These are the activations of a small network on made-up records, seen along a few directions, one row for each record.
After each row come some of the record's fields: Nosu, Fupip, Rupa, Vebig.
Not every record has every field; a missing one is left out.
The largest differences between rows may come from other fields.
In the rows, 500 means zero.
Strong random noise was added to every row along 22 fixed directions; ignore it. To show where, here is one row again and again, with new noise each time:
[406 593 611 520 515 648 548 388 693 380 572 530 744 428 531 415 408 322
 541 378 361 504 309 700 434 505 404 481 564 488 456 533 400 355 508 541
 329]
[373 501 261 541 355 462 707 353 367 371 516 408 540 622 854 806 596 620
 588 569 386 451 735 460 454 506 608 281 759 674 716 494 427 583 197 570
 500]
[494 675 157 221 567 564 489 524 524 354 507 145 576 650 424 610 628 541
 485 437 358 525 600 456 494 290 501 557 436 316 453 504 497 453 464 492
 828]
[370 460 446 541 505 386 380 603 400 478 468 580 431 542 633 397 381 479
 512 474 429 496 523 455 363 562 384 373 449 624 433 358 643 537 456 417
 548]
[256 609 647 566 359 565 301 511 651 326 561 621 490 468 522 580 404 756
 430 627 535 589 486 517 583 459 507 568 398 597 706 339 473 446 495 533
 512]
[406 428 377 433 643 600 379 282 765 673 607 543 600 732 398 585 645 611
 543 481 290 630 445 513 473 613 510 624 675 370 195 667 448 357 653 530
  77]
[456 723 481 422 392 426 560 484 525 206 483 362 465 374 679 451 588 766
 567 627 644 318 419 308 658 423 616 557 449 495 605 471 483 535 442 773
 521]
[452 349 503 262 583 411 399 621 706 306 584 397 549 603 748 618 522 498
 466 385 434 208 603 338 803 759 403 382 496 404 507 611 623 299  57 643
 394]
[550 456 374 549 530 481 425 459 608 575 477 687 398 519 286 397 501 255
 670 707 681 614 393 502 403 261 515 655 408 535 198 408 607 301 516 433
 505]
[718 214 597 627 413 403 623 557 523 650 334 583 432 600 426 619 593 636
 472 580 439 406 494 360 654 799 418 450 722 395 463 525 414 479 439 356
 445]
[373 558 539 578 495 598 340 343 735 381 349 596 445 461 386 602 528 357
 540 569 190 470 439 724 746 384 298 417 333 432 526 171 463 174 382 542
 440]
[523 373 645 705 475 271 349 523 264 716 361 601 378 293 425 330 429 616
 663 621 604 432 583 314 608 590 520 456 350 589 551 508 554 536 598 708
 266]
[455 558 540 648 365 658 690 629 517 434 489 377 506 308 443 334 393 731
 482 266 478 466 505 820 657 649 438 396 480 351 519 800 458 615 621 759
 442]
[256 377 564 771 386 448 489 682 444 509 569 363 605 398 312 497 557 518
 628 462 647 464 547 441 759 546 574 517 496 492 466 405 397 518 444 532
 422]
[498 543 565 508 593 563 494 656 616 431 728 435 544 534 358 511 401 358
 203 378 785 446 563 551 633 673 536 517 411 344 444 855 416 431 469 542
 424]
[465 635 277 176 808 645 269 481 559 428 697 442 543 608 597 746 469 404
 475 482 490 530 632 305 470 691 523 360 496 547 467 756 663 478 365 424
 409]
[473 821 455 400 576 522 490 254 542 201 392 552 447 275 566 819 526 610
 696 576 699 465 594 345 717 501 887 478 547 607 637 587 531 485 395 527
 404]
[691 410 464 682 432 407 515 523 385 657 247 259 481 307 208 376 552 466
 700 666 427 390 602 381 903 702 493 187 601 417 461 495 471 466 509 431
 538]
[651 487 462 259 403 437 596 682 623 317 631 419 600 573 575 365 409 549
 499 647 751 344 469 159 378 592 479 611 570 478 343 574 448 466 365 514
 631]
[369 624 570 542 478 455 397 389 667 513 289 392 768 442 361 342 298 393
 600 188 197 558 467 858 391 353 367 438 555 291 321 241 455 387 683 391
 563]
[706 491 385 322 547 591 612 410 363 585 365 554 511 455 509 507 492 694
 618 414 222 541 583 479 301 426 460 715 514 420 529 700 451 542 545 644
 377]
[630 309 445 625 599 454 470 535 541 703 468 483 458 564 234 580 629 227
 580 546 701 565 511 427 616 532 299 467 405 189 212 560 592 181 464 340
 545]
[240 561 473 451 534 245 421 293 458 395 573 408 592 693 609 652 436 616
 427 336 580 541 738 372 333 632 581 360 327 498 485 643 402 300 650 676
 474]
[573 360 546 548 587 381 496 678 505 553 545 594 273 482 542 385 530 319
 309 575 731 308 616 492 806 565 800 481 573 665 504 604 623 697 279 465
 455]

[640 688 311 508 458 470 518 388 416 387 299 578 429 359 736 663 430 658
 818 551 627 595 295 487 335 433 445 359 609 506 579 684 867 457 408 509
 519] | (Fupip f6; Rupa u1; Vebig h3)
[523 433 418 349 459 715 471 496 674 369 477 632 491 527 336 395 440 333
 379 556 130 603 563 804 619 212 579 790 476 560 596 468 445 308 209 413
 532] | (Fupip f2; Rupa u1; Vebig h1)
[356 454 401 571 613 528 325 699 499 711 546 418 477 612 367 749 516 616
 407 194 482 511 595 757 579 444 542 549 498 391 530 571 599 743 518 580
 404] | (Fupip f3; Rupa u2; Vebig h2)
[493 568 648 388 645 512 352 478 379 479 498 540 433 346 697 109 538 338
 365 546 292 481 477 456 574 375 461 561 324 544 602 346 613 514 460 427
 524] | (Nosu t1; Fupip f2; Rupa u1; Vebig h2)
[400 502 549 442 431 635 512 540 540 431 601 406 532 434 458 321 495 695
 495 583 347 454 587 358 633 758 503 445 539 567 460 513 359 566 569 532
 367] | (Fupip f3; Rupa u1; Vebig h3)
[419 494 843 476 459 278 550 403 454 325 350 426 579 385 679 308 475 484
 316 287 414 446 722 433 670 613 493 423 434 289 616 369 433 311 450 257
 711] | (Nosu t1; Fupip f4; Rupa u2; Vebig h5)
[528 394 464 501 498 571 663 566 429 460 479 640 432 533 571 675 538 500
 503 380 358 416 560 545 490 524 442 581 501 561 564 481 425 533 327 554
 443] | (Nosu t1; Fupip f3; Rupa u2; Vebig h5)
[649 322 480 584 384 305 586 311 573 534 406 606 310 668 644 175 632 563
 439 792 439 536 369 449 575 583 461 374 561 558 401 615 624 198 530 491
 545] | (Fupip f3; Rupa u1; Vebig h5)
[395 529 676 618 456 601 719 417 687 446 439 575 563 401 538 585 497 285
 623 314 451 250 336 843 476 491 378 353 491 468 374 178 293 617 552 784
 337] | (Fupip f4; Rupa u1; Vebig h2)
[548 265 758 485 360 530 542 448 560 597 440 661 433 258 506 321 361 678
 686 532 604 534 787 511 635 645 487 470 382 461 532 650 552 385 488 687
 416] | (Fupip f4; Rupa u1; Vebig h5)
[435 345 582 419 393 409 285 663 706 543 665 452 728 638 594 346 321 519
 490 512 468 473 292 669 467 351 488 542 548 674 666 547 632 488 367 742
 510] | (Nosu t1; Fupip f6; Rupa u1; Vebig h1)
[405 536 510 679 601 277 365 514 298 564 351 392 612 345 449 585 461 523
 752 293 467 336 387 322 540 728 435 351 546 438 424 501 528 555 550 609
 108] | (Fupip f4; Rupa u2; Vebig h6)
[509 553 266 553 391 578 675 471 380 490 556 401 528 572 559 551 549 521
 534 624 485 606 582 461 328 431 512 416 682 595 522 520 453 582 473 351
 675] | (Nosu t3; Fupip f3; Rupa u2; Vebig h6)
[327 421 423 853 252 433 572 446 398 559 421 667 482 537 390 468 351 657
 508 462 446 690 660 719 371 432 544 642 645 466 396 438 348 459 506 412
 261] | (Fupip f6; Rupa u1; Vebig h4)
[329 530 578 561 511 506 232 669 343 663 478 664 600 325 628 544 202 655
 682 273 488 583 632 612 289 424 425 613 567 512 534 278 669 807 458 442
 321] | (Nosu t1; Fupip f2; Rupa u1; Vebig h6)
[640 469 440 393 276 691 800 370 517 495 425 425 548 471 599 475 544 733
 551 588 183 512 680 600 418 390 401 557 651 416 674 494 302 538 424 616
 573] | (Fupip f4; Rupa u2; Vebig h4)
[635 409 443 350 505 773 369 527 575 789 591 538 392 462 435 460 643 809
 714 859 498 654 489 298 504 539 320 583 480 447 423 481 615 595 677 586
 448] | (Fupip f5; Rupa u1; Vebig h4)
[502 376 497 382 559 700 384 562 634 634 549 573 496 607 379 728 581 684
 574 586 348 562 424 372 456 645 344 572 561 479 433 412 473 593 579 449
 393] | (Nosu t3; Fupip f4; Rupa u1; Vebig h1)
[432 630 405 767 503 163 488 174 306 584 373 495 520 659 711 464 634 544
 319 432 592 782 530 557 342 246 678 651 749 234 465 586 611 332 557 134
 453] | (Fupip f2; Rupa u1; Vebig h4)
[425 675 374 631 538 426 387 510 584 598 447 268 497 628 305 868 649 464
 527 567 631 376 384 505 610 466 505 288 588 384 385 121 414 702 663 514
 553] | (Fupip f6; Rupa u1; Vebig h3)
[455 509 488 448 486 482 530 557 445 304 383 681 324 415 853 449 512 521
 564 510 404 399 351 514 453 422 445 524 545 575 555 342 729 625 224 479
 449] | (Fupip f4; Rupa u1; Vebig h1)
[336 632 425 550 563 739 514 387 447 485 564 449 662 342 506 647 458 395
 637 259 403 672 653 698 424 388 351 510 462 310 524 620 541 345 422 467
 366] | (Fupip f3; Rupa u1; Vebig h3)
[453 293 556 513 538 487 432 614 698 615 613 585 606 617 366 741 537 457
 698 421 694 467 135 625 439 436 539 587 446 654 510 625 572 519 554 851
 383] | (Fupip f4; Rupa u2; Vebig h5)
[466 420 677 488 413 502 545 492 698 558 513 471 606 427 666 321 585 715
 607 462 563 532 490 548 654 475 681 591 773 481 495 483 636 606 521 381
 567] | (Fupip f3; Rupa u2; Vebig h4)
[329 623 598 549 497 570 488 613 456 546 682 599 584 406 621 353 235 567
 355 263 597 473 680 681 320 520 576 645 607 479 417 526 402 820 550 555
 204] | (Nosu t1; Fupip f3; Rupa u1; Vebig h6)
[395 505 606 629 449 557 566 381 702 466 485 748 344 506 560 441 487 608
 443 483 534 590 347 775 509 562 623 470 565 641 454 588 593 525 660 532
 410] | (Fupip f4; Rupa u1; Vebig h3)
[494 723 338 314 544 612 284 610 647 287 761 442 610 628 594 385 369 452
 241 723 443 439 420 318 459 546 416 609 624 528 462 535 463 447 267 385
 336] | (Nosu t3; Fupip f2; Rupa u1; Vebig h1)
[568 528 528 494 476 378 519 423 277 598 537 518 588 516 633 335 439 562
 476 613 534 556 555 196 202 595 409 530 561 471 433 476 396 522 609 402
 414] | (Nosu t1; Fupip f2; Rupa u1; Vebig h2)
[784 375 244 375 506 267 640 541 249 514 370 371 575 708 514 633 482 590
 504 374 347 433 578 271 332 596 526 578 635 459 526 802 430 437 361 492
 530] | (Nosu t1; Fupip f6; Rupa u2; Vebig h4)
[433 625 421 537 486 630 421 441 470 293 340 625 408 294 518 538 464 734
 710 459 307 555 453 513 645 547 372 577 429 392 501 535 624 326 362 544
 247] | (Fupip f4; Rupa u1; Vebig h5)
[572 617 593 618 602 451 405 639 280 864 523 452 557 310 439 464 305 363
 508 362 839 478 653 587 262 338 477 513 495 355 481 445 544 894 694 532
 436] | (Fupip f3; Rupa u1; Vebig h4)
[658 699 523 368 494 522 472 455 509 474 639 531 464 585 601 404 627 727
 256 904 537 428 340 117 397 446 620 803 670 571 604 467 320 685 570 472
 331] | (Fupip f3; Rupa u2; Vebig h3)
[506 806 279 531 565 629 417 562 447 311 485 419 406 548 365 615 597 566
 357 544 533 662 327 435 516 384 404 616 365 347 465 467 562 393 586 250
 738] | (Nosu t2; Fupip f6; Rupa u1; Vebig h2)
[568 568 538 386 519 532 567 384 521 506 294 574 657 436 470 687 311 483
 711 278 327 517 573 546 213 592 452 411 674 484 402 334 415 605 612 294
 558] | (Nosu t1; Fupip f4; Rupa u2; Vebig h6)
[726 684 548 486 480 591 345 564 431 466 536 520 428 248 667 611 389 559
 549 834 763 412 499 254 639 583 274 324 480 417 798 631 686 468 218 546
 411] | (Nosu t1; Fupip f3; Rupa u2; Vebig h6)
[482 476 705 434 537 397 397 444 581 540 500 704 391 574 584 730 604 674
 447 586 669 394 455 271 421 486 447 726 332 428 491 262 415 519 591 660
 363] | (Nosu t2; Fupip f2; Rupa u1; Vebig h3)
[452 381 550 741 282 231 757 587 411 282 195 808 168 369 490 546 395 509
 595 376 716 304 663 519 515 480 525 605 343 486 313 281 472 400 296 523
 499] | (Nosu t3; Fupip f3; Rupa u2; Vebig h3)

Here are new rows. What are their fields?
[385 422 600 511 620 405 414 715 569 415 715 398 510 703 405 426 494 521
  91 324 632 471 315 471 654 818 674 499 475 552 521 889 495 547 611 475
 465] | (Fupip f4; Rupa u1; Vebig h4)
[299 641 529 622 436 569 556 320 534 468 515 373 752 383 657 493 495 400
 704 377 393 561 448 703 397 354 339 298 549 481 560 362 502 405 552 561
 521] | (Nosu t3; Fupip f3; Rupa u2; Vebig h5)
[307 481 419 620 344 492 330 709 578 422 674 282 598 618 523 386 511 747
 434 547 556 600 341 499 649 534 309 503 486 316 501 574 621 339 434 530
 543] | (Fupip f6; Rupa u1; Vebig h4)
[618 552 362 502 421 319 680 552 241 488 404 284 478 553 553 674 551 760
 432 365 699 538 665 407 431 435 639 527 521 370 684 816 547 583 518 527
 786] | (Nosu t3; Fupip f3; Rupa u1; Vebig h3)
[226 475 207 728 492 546 280 477 589 639 615 503 416 610 345 510 518 332
 613 630 551 654 623 688 566 319 431 406 459 507 236 371 634 343 427 504
 353] | (Nosu t3; Fupip f3; Rupa u1; Vebig h5)
[550 364 767 492 398 666 678 621 438 425 641 567 629 518 445 515 551 649
 291 528 483 592 403 326 448 660 483 772 525 461 681 608 203 531 556 363
 518] | (Fupip f6; Rupa u1; Vebig h1)
[591 621 311 596 452 609 351 538 514 556 482 396 699 559 298 639 387 616
 505 543 399 682 383 593 489 457 449 557 771 385 596 685 527 457 434 319
 417] | (Fupip f4; Rupa u1; Vebig h5)
[733 484 539 456 481 523 562 337 569 517 378 681 422 292 632 423 472 453
 660 680 532 418 551 507 658 474 605 522 683 510 524 578 588 450 257 548
 247] | (Fupip f2; Rupa u1; Vebig h5)
[381 308 658 645 412 527 564 491 552 497 441 670 387 508 273 618 522 506
 478 453 495 591 658 524 572 602 451 508 296 526 484 384 370 292 578 402
 610] | (Fupip f3; Rupa u2; Vebig h2)
[312 508 472 552 583 329 274 375 513 587 527 407 583 738 457 318 507 328
 301 473 238 580 451 612 413 408 448 405 442 533 437 341 484 354 657 410
 512] | (Fupip f3; Rupa u1; Vebig h1)
[480 460 596 613 567 319 417 232 382 590 294 648 319 460 590 567 575 592
 533 541 477 631 667 369 578 655 536 322 449 499 547 526 634 314 608 301
 474] | (Nosu t3; Fupip f3; Rupa u2; Vebig h4)
[164 485 778 689 368 499 678 460 479 431 591 475 416 418 474 445 683 419
 301 462 650 533 706 714 668 231 796 581 275 657 705 176 264 638 640 577
 776] | (Fupip f2; Rupa u1; Vebig h3)
[330 544 637 656 647 451 403 497 322 472 440 618 398 453 589 468 636 515
 315 288 371 645 369 664 669 374 780 634 421 697 778 500 656 641 606 304
 605] | (Nosu t1; Fupip f6; Rupa u2; Vebig h4)
[549 660 768 665 440 598 632 434 585 543 618 355 756 334 461 419 524 317
 373 477 732 511 448 643 593 355 436 578 573 204 578 463 295 442 562 451
 504] | (Nosu t1; Fupip f2; Rupa u1; Vebig h4)
[641 340 546 571 473 415 569 594 419 516 421 599 242 518 462 491 616 684
 379 572 619 455 462 381 689 686 524 557 402 424 509 695 540 466 494 566
 480] | (Fupip f2; Rupa u1; Vebig h2)
[773 482 573 468 545 436 770 412 279 472 476 501 536 432 422 500 573 342
 457 618 589 424 495 213 461 654 712 511 557 657 611 689 257 536 560 436
 529] | (Fupip f2; Rupa u2; Vebig h6)
[556 568 369 508 563 729 391 498 641 664 718 562 398 577 546 571 462 473
 327 618 582 538 601 742 520 431 336 512 485 339 487 665 566 510 399 690
 266] | (Fupip f2; Rupa u1; Vebig h4)
[586 676 536 581 402 707 548 353 409 520 468 460 516 378 403 724 486 545
 543 694 489 570 546 516 383 439 200 353 306 385 756 449 290 418 628 688
 546] | (Fupip f4; Rupa u2; Vebig h5)
